A small network was shown many inputs. Here are its activations along a few directions, one row for each input.
Each table varies a few parts of the input and shows all the possible inputs, shuffled.
A made-up example of a description, with smaller parts first: line(6) and (point or ring(9) or (values(3) and ring(5))).
Shared parts are said once, and a part with two or three values counts as separate values.

Other details of the inputs vary at random and push rows far along two fixed directions, the same in every table; ignore that.

Table:
row 1: [-18  -8 -43 -32 -11  -1 -27  -1 -32 -24  13  18]
row 2: [-21  -6 -11 -18 -12  -8   1  -1 -13  -5   8   0]
row 3: [ 1 10  2  7  1  2  9 -4 -5 -3  5 -3]
row 4: [ 13  15  14  11   4  12  33 -14   5   7  -5  -2]
row 5: [ 6  6 -4 -5  5  0  5 -2 -3 -8  7 -5]
row 6: [ 13  15   7  23   8   1  33 -14  10   2  -4  -1]
row 7: [ 13  19  16  13   9   6  28 -11  -3   2  -6  -3]
row 8: [19 15  9  1 14  1 25 -7  0 -1  1 -2]
row 9: [-26  28 -31 -35  -9  -8 -17  -2  -6   1   8  16]
row 10: [-21  -5 -27 -21  -1  -8 -18  -2 -11 -24  14   0]
row 11: [ -9  -4 -22  -7  -9   4 -14  -1 -22  -9   5  18]
row 12: [ -2   9  -7   7  11   0   7  -4  -2 -11   4  -2]
row 13: [-16 -39   2  -5 -17 -13 -44  23  21  12  -4  -6]
row 14: [ -1 -36  -3  -4  -7  -1 -60  28   5  10  -7  12]
row 15: [-25   2 -23 -18  -5  -2 -11   2 -23 -22  15  -1]
row 16: [  8  11   9   6   1   1  32 -14  -1   5  -7  -5]
row 17: [ 19  18  11  24   6   3  38 -12  10   4  -5  -3]
row 18: [ 25   2  20  30  10  -2  26  -7  27  19 -13  -6]
row 19: [10 10  2 -7  8 10 13 -8 -2 -4  2 -4]
row 20: [ -2 -28  16  10  -4  -7 -42  25  24  14  -6  -5]
row 21: [  9 -26  34  11  -3  -8 -25  23  30  27 -12  -4]
row 22: [-28   1 -18 -24  -5  -2 -14   2 -26 -23   8  -1]
row 23: [ -5   8 -10   1   4   2   4   0  -8 -13   6  -3]
row 24: [  4  -8 -14  -1 -10   1   1  -6  -9   5  -4  14]
row 25: [  8   3 -10   5  -6   6   8  -9 -11   1  -3  17]
row 26: [-10   1  -6   6   2  -3  -4  -2  -1  -8   5   0]
row 27: [-5  6  3 -2  0 10  6 -6 -6 -3  3 -2]
row 28: [ 17  19  19  16   7   5  37 -14   3   7 -10  -3]
row 29: [ -7   7  -6  -8  -5   7  23 -15  -8  -2   3  -3]
row 30: [ 18 -24  31   3   8  -4 -33  22  29  21 -17  -8]
row 31: [ 11 -27  30  17  -6  -6 -29  22  32  26 -11  -7]
row 32: [-26  -2 -16 -22  -3  -4 -14   7 -22 -18  13   1]
row 33: [-5  7  4 -1  2 -1  8 -1 -9 -3  6  0]
row 34: [ -5   8  -9  -1  -6  -2  23 -12  -9  -4   6  -4]
row 35: [ 21 -26  23  11   7  -6 -34  25  36  18 -11  -9]
row 36: [17 18 13 10 15 16 28 -8  1  2 -4 -4]
Each input here is: point or (line(5) and (point or line(6))).
Change only the line(5) part in row 24. List by row number the other rows that result. -> row 1, row 11, row 14, row 25
Change only the line(6) part in row 32. List by row number the other rows that result. -> row 12, row 15, row 22, row 23, row 36
Change only the line(6) part in row 26. List by row number the other rows that result. -> row 3, row 7, row 20, row 27, row 33

Table:
row 37: [ -7  14 -13 -20  -3  -3  10  -7 -11  -6   6   1]
row 38: [ -4  13 -21  -1  -2  -3  11 -12 -10 -10   5   7]
row 39: [  2 -23  35  20  -2  -7 -12  17  26  20 -11 -14]
row 40: [ -2  15 -13  -9   8   0   5  -2 -14 -18  10  -2]
row 41: [ 31  -2  19  22  10  10  17  -4   9  13 -15   4]
row 42: [ -8  13 -12 -19  -2  -3  11  -8 -10  -6   8   3]
row 43: [ -7  10  -1   2   8  -1  25 -10  -9 -20  10 -15]
row 44: [11  2 16 11  2 -2 -1  9  7 14 -7  1]
row 45: [ 14  -2  18  28   3  -6  21  -3  25  13  -8 -11]
row 46: [-16  10  -9  -6  -4   2   6  -6 -18 -10   3   6]
row 47: [ -7  12 -23  -4  -3  -5  11 -10  -9  -9   9   9]
row 48: [-15 -29  -2 -16  -2  -9 -57  26   7  -5   3  -3]
row 49: [-7  1  0 -3 -4 -4 -6  5 -5  1  3  5]
row 50: [ 29  -3  17  21   7  11  14  -3  10  15 -12   2]
row 51: [28 10 23 21 18 11 12  2 18  9 -6 -7]
row 52: [-20   4  -4 -13  -7  -5  20 -11  -7 -10   8 -12]
row 53: [ -8  12 -25  -6  -5  -6   6  -8 -11 -10   7   7]
row 54: [ 18  18   1  20   9   4  28 -14   7   5  -8   5]
row 55: [-11 -22   8 -15  -8  -2 -37  16  15  14  -5  -4]
row 56: [  0 -14  -8  -7  -5  -1 -10   3  -8  -2   2   7]
row 57: [ -7   1   0 -13  -6   4  -4   0   3   4   1  -2]
row 58: [-3  3  2  1 -2 -2 -2  1 -7  0 -1  4]
row 59: [ 25   9  21   8   9   2  15  -3  17  17 -12  -2]
row 60: [-11  14  -6  -2  -6   7  12  -8 -16  -7   6   4]
row 61: [26 23 10 14 22  5 28 -7  4 -2  1 -3]
row 62: [-14  12  -8  -4  -5   4   9  -7 -17  -7   6   4]
row 63: [-25   0 -30 -13 -12  -3 -11  -5 -13 -13  10   6]
row 64: [ 25   8  21  18  21   7   9   2  16   6 -10  -5]
row 65: [ -3   1 -15  -5  -7  10   9 -10 -19 -11   5   7]
row 66: [-14  10 -11 -19  -2   2   6  -9 -11  -8   2   2]
row 67: [ -4 -21   9  -3   4   0 -40  21  14   3  -1  -7]
row 68: [ -1 -33   0  -6  -9  -4 -38  16   2   5  -5   5]
row 69: [ -1 -32  -1  -8 -10  -6 -39  20   3   7  -4   4]
row 70: [ -9  -2 -13   1  -8   0  -9  -1   3   0   3   5]
row 71: [ -3 -33  13   7  -9  -7 -17  12  11   6  -4  -9]
Changing only one part turns row 67 into row 50. The same change can be made to row 43. Which row results? -> row 71
Describe the family of inputs behind these rows. -> values(5) and (point or line(6))
Which other rows agree with row 44 in the values(5) part? List them by row number. -> row 39, row 46, row 49, row 58, row 60, row 62
